Each row below holds a small network's activations on one input, seen along a few directions.
In each table, some parts of the input vary, and every possible input appears once, in random order.
Descriptions start from the smaller parts, as in this example, which fits no table here: one of 6 places along a line, together with either a single point or one of 9 places around a ring or (one of 3 separate values, together with one of 8 places around a ring).
Shared parts are said once, and a part with two or three values counts as separate values.
In the rows, zero is written as 128.

Other details of the inputs vary at random and push rows far along two fixed directions, the same in every table; ignore that.

Table:
x1: [ 91 161 133  91 121 173 101 153 156  69 144  44 136]
x2: [126 103 213 131  95 159  74 159  96  99 130 186 136]
x3: [147 144  75 157 167  76 168  96 134 165 138 139 123]
x4: [143 143  42 119 168  90 156 106 143 161 130  95 117]
x5: [139  83 220 138  76 146 108 152  90 127 128 207 134]
x6: [145  46 184 125  62 150  90 149  88 154  96 235 116]
x7: [ 80 161 119  99 125 174  87 142 155  66 138  52 129]
x8: [137  83 210 144  83 145  91 147  93 126 122 217 130]
x9: [107 170 160 129 159 151 115 124 140  92 129  72 140]
x10: [146 144  71 158 171  74 163  95 133 164 136 142 122]
x11: [138  60 205 124  65 169 104 144  87 154  68 222 123]
x12: [110 169 160 126 162 152 115 128 135  91 131  70 141]
x13: [ 97 149 128 103 112 164 117 146 156  82 136  61 134]
x14: [ 90 185 150 119 139 156 111 141 153  59 165  46 146]
x15: [156 142  72 154 176  67 160  98 127 168 137 142 125]
x16: [144  81 218 138  82 144 102 154  86 129 127 213 136]
x17: [143  69 213 110  74 177  93 151  86 143  78 204 122]
x18: [ 85 191 138 120 154 156  88 141 153  51 159  52 142]
x19: [152 142  83 154 162  74 177  98 132 167 142 132 127]
x20: [125 104 208 132  99 156  70 158  95  99 128 189 134]
x21: [ 95 148 126 107 109 165 128 146 156  84 135  63 133]
x22: [ 85 158 127  99 118 174  97 146 159  67 139  49 134]
x23: [131  86 199 147  91 146  86 144  94 124 118 224 126]
x24: [116 106 239 134  97 177  83 146 103 103 107 170 136]
x25: [ 97 151 128  99 117 165 107 146 154  81 138  61 134]
x26: [136 165  84 153 191  88 175  86 143 162 120  99 127]
x27: [ 93 159 139  90 115 173 115 157 157  69 144  43 138]
x28: [130 180  76 137 183  91 158 109 148 125 157  69 137]
x29: [124 178  82 141 169  96 172 106 153 126 158  69 134]
x30: [188  90  48 137 149  54 196  99 117 226 110 177 111]
x31: [188  90  42 138 154  53 184  95 114 228 109 183 108]
x32: [138 142  38 122 168  90 152 102 143 159 127  98 114]
x33: [103 168 141 130 138 141 117 132 146  84 155  81 139]
x34: [146  46 191 124  55 152 101 153  92 152  98 228 120]
x35: [ 99 168 138 133 137 143 121 130 148  85 154  83 137]
x36: [136 139  43 130 154  94 174 103 152 159 126  93 120]
x37: [108 167 148 123 138 140 129 139 138  86 159  75 144]
x38: [ 95 160 138 101 127 176 113 133 148  91 107  60 134]
x39: [100 170 135 131 145 142 105 132 145  80 152  85 138]
x40: [170 103  48 135 150  68 174  98 125 203 113 158 112]
x41: [139 163  61 151 186  76 155  97 141 147 142 113 125]
x42: [ 90 158 135  95 114 173 108 152 159  68 142  45 137]
x43: [146  48 197 122  51 154 114 157  95 149  99 221 122]
x44: [ 77 159 117 103 123 175  91 141 155  66 136  55 129]
x45: [ 83 185 148 125 134 160 116 138 157  61 162  51 142]
x46: [128  61 200 120  50 172  99 161 102 126 104 200 124]
x47: [107 170 141 125 147 141 108 139 139  81 155  79 142]
x48: [183  90  38 142 154  53 179  90 115 226 106 185 106]
x49: [157 141  79 153 168  70 171  99 128 168 141 136 128]
x50: [160 103  46 142 145  75 177  96 129 198 111 156 112]
x51: [167 124  74 164 158  57 200  90 122 198 134 165 119]
x52: [105 169 140 128 144 141 109 135 143  81 154  80 141]
x53: [153  45 184 119  71 146  85 151  78 160  97 243 112]
x54: [171 115  63 132 161  82 183  89 120 210  86 149 114]
x55: [151  47 199 119  53 152 112 159  92 151 100 224 123]
x56: [173  91  34 148 150  59 182  88 119 220 104 182 106]
Description of these inputs: one of 2 separate values, together with one of 4 places along a line, together with either a single point or one of 6 places along a line.
Q: Changing only the place on the line of 4 turns x17 into x54. The same change can be made to x12. Which row results?
A: x9
Q: Changing only the place on the line of 4 turns x31 into x22. The same change can be made to x2. Which row results?
A: x39
Q: Which other rows does x5 become when the choice among 2 separate values takes its other values? List them by row number.
A: x55
Q: A walk changes only the place on the line of 6. It starts at x43 and steps to x13. List the rest of the walk in order.
A: x34, x22, x6, x7
Q: Which other rows does x36 become when the choice among 2 separate values takes its other values? List them by row number.
A: x35
Q: A walk changes only the place on the line of 4. It starts at x47 and steps to x52. List the rest of the walk in order.
A: x8, x3

Table:
x57: [ 87 178 180 127 131 167 104 146 145  54 164  67 144]
x58: [ 92 166 161 101 123 180 115 143 149  77 122  50 143]
x59: [137 104 159 139 121 133 111 127 106 142 109 180 123]
x60: [143 100 140 141 107 109 123 136 110 141 140 184 130]
x61: [143 148  28 132 174  78 160  99 148 163 135 102 115]
x62: [138  98 133 131 113 127 110 130 113 145 115 178 118]
x63: [144 138  33 122 163  89 182  98 151 171 120  87 117]
x64: [ 87 166 144 113 135 169  86 142 146  66 141  67 137]
x65: [142  97 131 133 101 113 122 140 115 136 141 181 122]
x66: [141 104 173 151 108 122 125 135 107 135 138 186 132]
x67: [142 103 151 145 109 112 124 134 107 139 138 185 132]
x68: [144 109 176 142 131 132 114 126 102 142 107 176 128]
x69: [144 138  27 119 159  85 179 102 149 172 124  88 117]
x70: [ 95 152 137 101 118 171 117 140 149  87 125  59 135]
x71: [ 99 178 171 132 142 152 117 137 145  69 158  70 146]
x72: [139  89 169 120  92 147 128 135 107 150  93 172 125]
x73: [144 132  19 113 154  86 176 105 153 170 126  87 114]
x74: [142 102 172 143 123 132 112 127 101 145 108 185 127]
Q: What is each input in this table made of?
A: one of 3 separate values, together with one of 6 places along a line
Q: Changing only the place on the line of 6 turns x74 into x68. The same change can be made to x57. Which row results?
A: x71
Q: A walk changes only the place on the line of 6. It starts at x58 and steps to x72. List the rest of the walk in order.
A: x70, x63, x69, x73
Q: Which other rows does x70 become when the choice among 3 separate values takes its other values? List them by row number.
A: x59, x66
Q: Which other rows does x62 become when the choice among 3 separate values takes its other values? List them by row number.
A: x60, x69
